A small network was shown many inputs. Here are its activations along a few directions, one row for each input.
In each table, some parts of the input vary, and every possible input appears once, in random order.
A made-up example of a description, with smaller parts first: one of 8 places around a ring, together with either a single point or one of 11 places around a ring or (one of 3 separate values, together with one of 4 places along a line).
Shared parts are said once, and a part with two or three values counts as separate values.

Other details of the inputs shift rows strongly along two fixed directions, in all tables alike. That doesn't count.
To show where, the next rows are all for the same input, with only those details redrawn:
[ -9 -10  22  28  29  24 -23   9   6  66  12  12]
[-11  -4  54 -36 -72  63  43  43  27 -32  44 -28]
[-10  -9  22  28  29  24 -23   9   6  65  11  12]
[-38 -10 -64  23  35 -48  69 -25  12 -17 -24  52]
[-38 -10 -64  23  34 -48  70 -24  12 -17 -24  52]
[-38 -11 -64  23  35 -48  69 -24  12 -16 -24  52]
[-11  -4  54 -36 -72  64  43  43  27 -31  43 -28]
[-10 -10  22  28  29  23 -23   9   6  65  11  13]

Table:
row 1: [ 17   6  47 -30 -86  59  38  58   9 -40   8 -31]
row 2: [ 14  -1  30  -2  45   4 -71 -16 -33  18  -5 -11]
row 3: [ 29  34 -18   6  12 -16 -61 -14   3  65  35 -36]
row 4: [-10   9  30  10  35  31 -52 -33   1  40   8   9]
row 5: [ 41  22   7  34   5 -37 -48 -10  12  61  18 -49]
row 6: [   1  -30  -36  -44  -66  -23  116   15   29 -111   -5   19]
row 7: [ -28  -17  -23  -81  -62  -25  102  -24   28 -112   -6   13]
row 8: [-21 -16 -47   0  52 -67  27 -67  -5 -55 -35  26]
row 9: [  1 -19  32  -1  35  11 -60 -32  -5  37  15   9]
row 10: [ 16  -1  46 -32 -78  69  38  49  30 -36  25 -22]
row 11: [ 31  43  -2  17 -16 -40 -78 -11   3  59  15 -20]
row 12: [ 31 -20   8  14  26   7 -54  39 -25  41 -14   4]
row 13: [ -5  18  67 -48 -53  63  11  -2  15 -67  25 -53]
row 14: [-10 -10  23  28  28  24 -23   9   6  66  12  12]
row 15: [ 14   0  24  -1  32   1 -76   0 -43  21 -19  -8]
row 16: [ 27 -10  13  27  34   4 -57  34 -48  26  -4   0]
row 17: [ 20   8   5  26  25  26 -46  39 -20  43 -21   5]
row 18: [-26  26 -60   6  53 -48  28 -51 -22 -58 -48  30]
row 19: [  2 -29 -66  18  21 -69  53  -8 -11 -24 -52  47]
row 20: [-39   5 -58  -9  35 -44  49 -57  14 -18 -44  52]
row 21: [  3  28  21  11  33  20 -69  -1 -38  26 -27  -7]
row 22: [  33   14    7  -43 -114   18  -16   20   35  -45   36  -95]
row 23: [-13  16 -74  34  39 -48  41   0 -37 -51 -46  40]
row 24: [  32   27   16  -40 -109   19   12   14   -9  -31   62  -85]
row 25: [  2 -36  25  17  29   5 -31  10   1  63  19  12]
Question: Describe the family of inputs behind these rows.
Answer: either one of 5 separate values or (one of 2 separate values, together with one of 10 places around a ring)
Question: List by row number the other inputs of the same sort as row 3.
Answer: row 5, row 11, row 22, row 24
Question: Which other rows does row 9 become when the choice among 2 separate values takes its other values? List them by row number.
Answer: row 4

Table:
row 26: [  6 -13 -47  31  22 -59  22 -17   1  29  -8  25]
row 27: [-23  18 -45  40  37 -26  18 -33  10  15 -24  20]
row 28: [ -5  26  14 -24 -17  16  17   0  -4 -63   6 -11]
row 29: [ 11  -7  -6  -8 -30   7  30  39 -11 -47   6 -18]
row 30: [  2 -14 -46  19  25 -65   4 -24  20  20 -16  20]
row 31: [ 18  20  82  -2 -25  88 -62  37 -10  23  19 -51]
row 32: [ 15 -16 -41  26  34 -56   6  -8 -26   4 -27  28]
row 33: [ 16 -11   6 -37 -40  -1   5  -4  -2 -55  -3 -17]
row 34: [-21  25 -40  28  47 -35  10 -45   8  10  -9  27]
row 35: [  7  -8   0 -32 -50  -6  20 -14  25 -29  15 -19]
row 36: [ -2  -3 -43  -1  51 -45 -13 -45 -19  -9 -26  18]
row 37: [ 13   7  15  41  25  26 -71  26  -5 105  13   8]
row 38: [-24 -42  34 -31  -4  36  47  18   5 -46  -6  31]
row 39: [-31 -39  30 -25 -15  35  62   9  30 -22  13  28]
row 40: [-16  12  16 -35 -25   5  12 -10 -14 -60   7 -19]
row 41: [-31  11 -38  16  39 -47   5 -53  -1  12  -7  21]
row 42: [ 20  -7  13  51  33  17 -60  23  -3 101  22 -12]
row 43: [ 22   4  22  35  35  30 -86  36 -32  81  -6   7]
row 44: [ 23  22  72 -10 -27  78 -49  52 -18  33   9 -36]
row 45: [ -9  24  -2 -13 -40  17  46  18  17 -19   2  -8]
row 46: [ 17 -13   6 -31 -37 -15  12  19   7 -52  -3 -18]
row 47: [ -5   4  -3 -40 -35   0  24 -21  21 -30  24 -24]
Question: The inputs of row 34 and row 28 match in every part but one. If row 39 is changed in the same way as row 34 into row 28, which row does it become?
Answer: row 38
Question: Describe the family of inputs behind these rows.
Answer: one of 2 separate values, together with either a single point or one of 10 places around a ring
